A small network was trained on invented records. Each row is its activation on one of them, seen along a few directions.
After each row come some of the record's fields: D, K, W, G, J, B.
Other fields move the rows too, some of them a lot.
In the rows, zero is written as 500.
Random noise pushes rows far along 3 fixed directions. That doesn't count. These rows show it; they differ only by the noise:
[461 611 418 394 436 574 454 596 255 456 506 298 439 413 486 686 562 416]
[268 810 650 329 806 356 408 722 500 576 630 373 180 540 315 593 639 299]
[433 766 578 368 634 470 414 555 500 567 557 335 267 507 378 563 668 321]
[500 548 434 455 435 593 458 452 334 418 454 362 528 414 541 628 550 494]
[566 475 499 554 475 604 455 191 530 380 376 480 642 440 609 497 558 604]

[382 534 474 413 574 460 466 594 405 517 517 520 480 531 479 584 496 526]	(D d2; K k1; W w2; G g1; J j1; B b3)
[328 492 544 454 785 377 486 481 630 397 471 621 530 555 476 527 497 537]	(D d2; K k2; W w1; G g1; J j2; B b2)
[491 473 372 418 597 450 511 486 556 403 436 566 597 556 511 560 490 504]	(D d1; K k2; W w2; G g1; J j2; B b5)
[423 529 599 496 641 365 526 623 635 565 582 588 391 567 441 419 472 467]	(D d1; K k1; W w2; G g1; J j1; B b6)
[441 435 661 640 708 435 504 267 830 401 449 699 598 522 537 281 465 657]	(D d1; K k1; W w1; G g1; J j1; B b6)
[885 626 416 487 256 624 537 315 735 621 467 382 405 528 458 324 673 304]	(D d1; K k1; W w2; G g1; J j2; B b6)
[453 533 349 411 700 456 538 506 655 301 431 528 568 534 493 542 477 467]	(D d1; K k1; W w2; G g1; J j2; B b6)
[343 421 565 564 713 394 526 515 636 382 501 637 568 503 496 453 406 599]	(D d2; K k1; W w1; G g1; J j2; B b7)
[554 523 542 508 373 503 509 622 418 646 571 458 405 515 443 469 513 417]	(D d2; K k1; W w1; G g2; J j2; B b1)
[445 511 430 455 401 537 506 710 266 492 556 383 455 423 493 619 449 477]	(D d1; K k1; W w2; G g1; J j1; B b6)
[387 578 498 392 651 413 459 584 476 511 529 487 431 555 452 619 535 446]	(D d2; K k2; W w2; G g1; J j2; B b2)
[574 647 547 512 582 570 445 289 668 470 444 417 428 492 430 394 645 438]	(D d2; K k1; W w1; G g2; J j2; B b7)
[463 567 711 544 597 406 462 520 618 682 592 569 357 573 437 371 544 476]	(D d1; K k1; W w2; G g2; J j1; B b1)
[678 502 518 559 381 538 514 351 637 571 476 508 497 517 513 372 540 469]	(D d1; K k1; W w1; G g2; J j1; B b6)
[698 673 383 377 381 575 503 496 548 573 500 320 354 518 407 534 667 258]	(D d2; K k2; W w1; G g1; J j2; B b2)
[508 445 507 525 498 498 539 538 550 479 499 559 539 482 476 432 459 538]	(D d2; K k2; W w2; G g1; J j1; B b5)
[664 457 341 452 325 524 594 571 512 509 489 484 517 521 509 490 494 413]	(D d1; K k2; W w2; G g1; J j2; B b6)
[483 300 355 596 452 668 546 332 418 185 336 540 789 347 638 526 393 716]	(D d1; K k2; W w1; G g1; J j2; B b6)
[454 428 492 542 507 490 511 481 482 420 484 526 583 463 558 531 430 579]	(D d1; K k2; W w1; G g1; J j1; B b6)
[531 640 450 385 492 528 439 449 490 515 472 362 426 481 457 582 623 393]	(D d1; K k2; W w1; G g1; J j1; B b6)
[414 739 527 312 634 498 328 379 392 599 484 365 371 566 487 703 695 433]	(D d2; K k2; W w2; G g2; J j1; B b3)
[513 392 462 538 445 536 507 420 437 453 454 547 642 495 606 550 436 604]	(D d2; K k1; W w2; G g2; J j1; B b2)
[532 526 594 540 475 501 488 503 529 603 535 511 430 511 449 413 521 473]	(D d2; K k1; W w1; G g2; J j1; B b4)
[274 430 394 408 532 465 533 843 134 402 554 460 542 451 538 753 354 544]	(D d2; K k1; W w2; G g2; J j2; B b4)
[530 392 503 574 378 573 493 448 364 505 478 519 601 459 574 514 444 618]	(D d2; K k1; W w2; G g2; J j1; B b2)
[317 479 546 495 568 473 481 651 306 461 542 482 497 464 486 605 434 550]	(D d2; K k1; W w1; G g2; J j2; B b2)
[286 623 567 420 755 375 482 721 536 509 593 508 314 543 348 520 506 414]	(D d2; K k1; W w1; G g1; J j2; B b3)
[584 452 339 437 250 619 459 469 181 490 434 355 606 421 587 719 507 507]	(D d2; K k2; W w1; G g2; J j1; B b6)
[674 691 504 421 484 536 426 257 691 599 451 386 402 544 471 454 691 371]	(D d1; K k2; W w2; G g1; J j1; B b6)
[404 432 525 510 563 356 587 764 548 552 602 612 437 562 450 465 393 454]	(D d1; K k1; W w1; G g1; J j1; B b1)
[244 599 469 419 771 461 477 675 447 277 514 429 442 426 421 601 486 472]	(D d1; K k2; W w1; G g1; J j2; B b6)
[524 420 471 531 567 458 554 427 680 420 458 605 583 545 513 441 456 529]	(D d2; K k2; W w1; G g1; J j2; B b5)
[285 603 646 480 856 342 507 616 741 428 567 592 370 529 382 396 505 464]	(D d1; K k2; W w1; G g1; J j2; B b6)
[354 513 508 472 682 469 428 449 453 386 458 511 569 493 527 601 499 566]	(D d2; K k2; W w2; G g2; J j2; B b1)
[285 357 562 596 695 430 523 533 507 345 501 659 627 474 586 492 356 712]	(D d1; K k1; W w2; G g1; J j2; B b1)
[419 474 626 571 572 500 444 397 483 521 499 564 543 500 575 473 491 633]	(D d1; K k1; W w2; G g2; J j1; B b1)
[487 603 552 439 474 445 503 741 440 655 623 451 316 529 391 491 519 375]	(D d2; K k1; W w2; G g2; J j1; B b6)
[426 302 484 549 628 387 552 433 637 382 445 731 718 560 621 478 351 686]	(D d2; K k1; W w2; G g1; J j1; B b6)
[565 486 413 492 312 577 516 599 328 542 530 397 477 445 521 568 492 473]	(D d1; K k2; W w2; G g1; J j1; B b1)
[530 425 514 556 496 505 525 416 554 487 470 576 558 527 536 454 476 544]	(D d1; K k1; W w1; G g2; J j2; B b2)
[383 264 436 574 474 551 501 432 263 317 417 588 779 428 689 659 337 767]	(D d2; K k2; W w2; G g2; J j1; B b2)
[367 536 454 418 513 479 496 736 302 468 557 399 431 440 462 650 456 448]	(D d1; K k2; W w1; G g1; J j1; B b6)
[449 492 451 492 437 587 465 522 281 460 480 430 517 441 507 592 498 535]	(D d2; K k1; W w1; G g2; J j2; B b3)
[512 259 386 560 451 457 598 485 508 387 450 689 733 540 665 518 328 665]	(D d1; K k1; W w2; G g1; J j1; B b6)

Which values does each new row have?
[340 535 592 510 787 379 490 545 655 406 524 599 461 546 429 437 477 503]	(D d2; K k1; W w1; G g2; J j2; B b6)
[410 450 609 576 602 467 489 430 541 439 485 565 552 479 531 445 456 604]	(D d1; K k1; W w1; G g2; J j2; B b6)
[895 647 337 433 104 686 513 433 511 666 489 246 369 466 441 444 662 267]	(D d1; K k1; W w2; G g1; J j1; B b6)
[594 373 550 654 339 593 502 340 469 520 458 542 616 445 592 405 463 622]	(D d1; K k1; W w1; G g2; J j1; B b1)
[441 513 548 473 552 396 517 645 507 563 571 531 420 540 462 513 467 444]	(D d1; K k2; W w1; G g2; J j1; B b6)
[324 601 434 416 649 526 452 586 371 358 480 401 449 454 418 608 523 482]	(D d2; K k1; W w1; G g1; J j2; B b3)
[706 588 529 507 417 544 500 341 721 599 472 458 439 529 431 335 635 382]	(D d2; K k2; W w1; G g1; J j2; B b1)
[741 410 508 611 336 625 509 156 664 505 383 542 635 486 591 323 546 588]	(D d2; K k1; W w2; G g1; J j2; B b6)
[575 340 342 534 290 512 619 680 413 483 523 526 579 482 541 523 370 488]	(D d1; K k1; W w1; G g1; J j1; B b1)
[399 441 492 518 591 470 529 534 527 371 488 564 578 458 538 501 429 596]	(D d1; K k2; W w2; G g1; J j1; B b6)
[674 638 431 410 400 551 499 463 579 609 503 382 391 549 449 497 616 324]	(D d2; K k1; W w2; G g1; J j1; B b2)
[531 683 677 465 698 433 414 299 763 649 515 543 346 635 441 390 668 443]	(D d2; K k2; W w2; G g2; J j1; B b2)
[383 239 541 649 650 393 586 417 678 317 443 779 737 512 624 396 297 737]	(D d1; K k1; W w1; G g1; J j1; B b6)
[362 398 577 590 587 502 455 389 433 433 456 623 618 490 562 496 429 697]	(D d2; K k1; W w1; G g2; J j1; B b3)
[527 568 601 530 437 501 480 573 476 655 579 454 364 501 433 433 542 424]	(D d1; K k1; W w1; G g2; J j1; B b1)
[435 214 542 626 552 384 581 476 556 446 479 792 722 566 649 460 328 712]	(D d1; K k2; W w2; G g2; J j1; B b1)
[460 342 416 550 412 544 552 582 348 387 483 518 648 429 583 562 371 613]	(D d2; K k1; W w2; G g1; J j2; B b1)
[791 291 383 641 194 594 612 327 630 510 423 586 681 500 612 349 438 549]	(D d1; K k1; W w1; G g1; J j1; B b1)
[395 442 548 449 611 377 459 514 452 565 504 623 557 593 538 591 466 579]	(D d2; K k2; W w2; G g2; J j1; B b2)
[398 520 763 594 735 353 467 431 743 606 565 674 427 595 475 324 506 562]	(D d1; K k1; W w2; G g2; J j1; B b1)
[343 385 584 564 532 412 523 703 376 525 583 605 523 502 506 518 361 583]	(D d2; K k1; W w1; G g2; J j1; B b1)
[486 488 424 436 440 464 521 676 405 521 540 459 489 491 478 580 446 453]	(D d2; K k1; W w2; G g1; J j1; B b6)
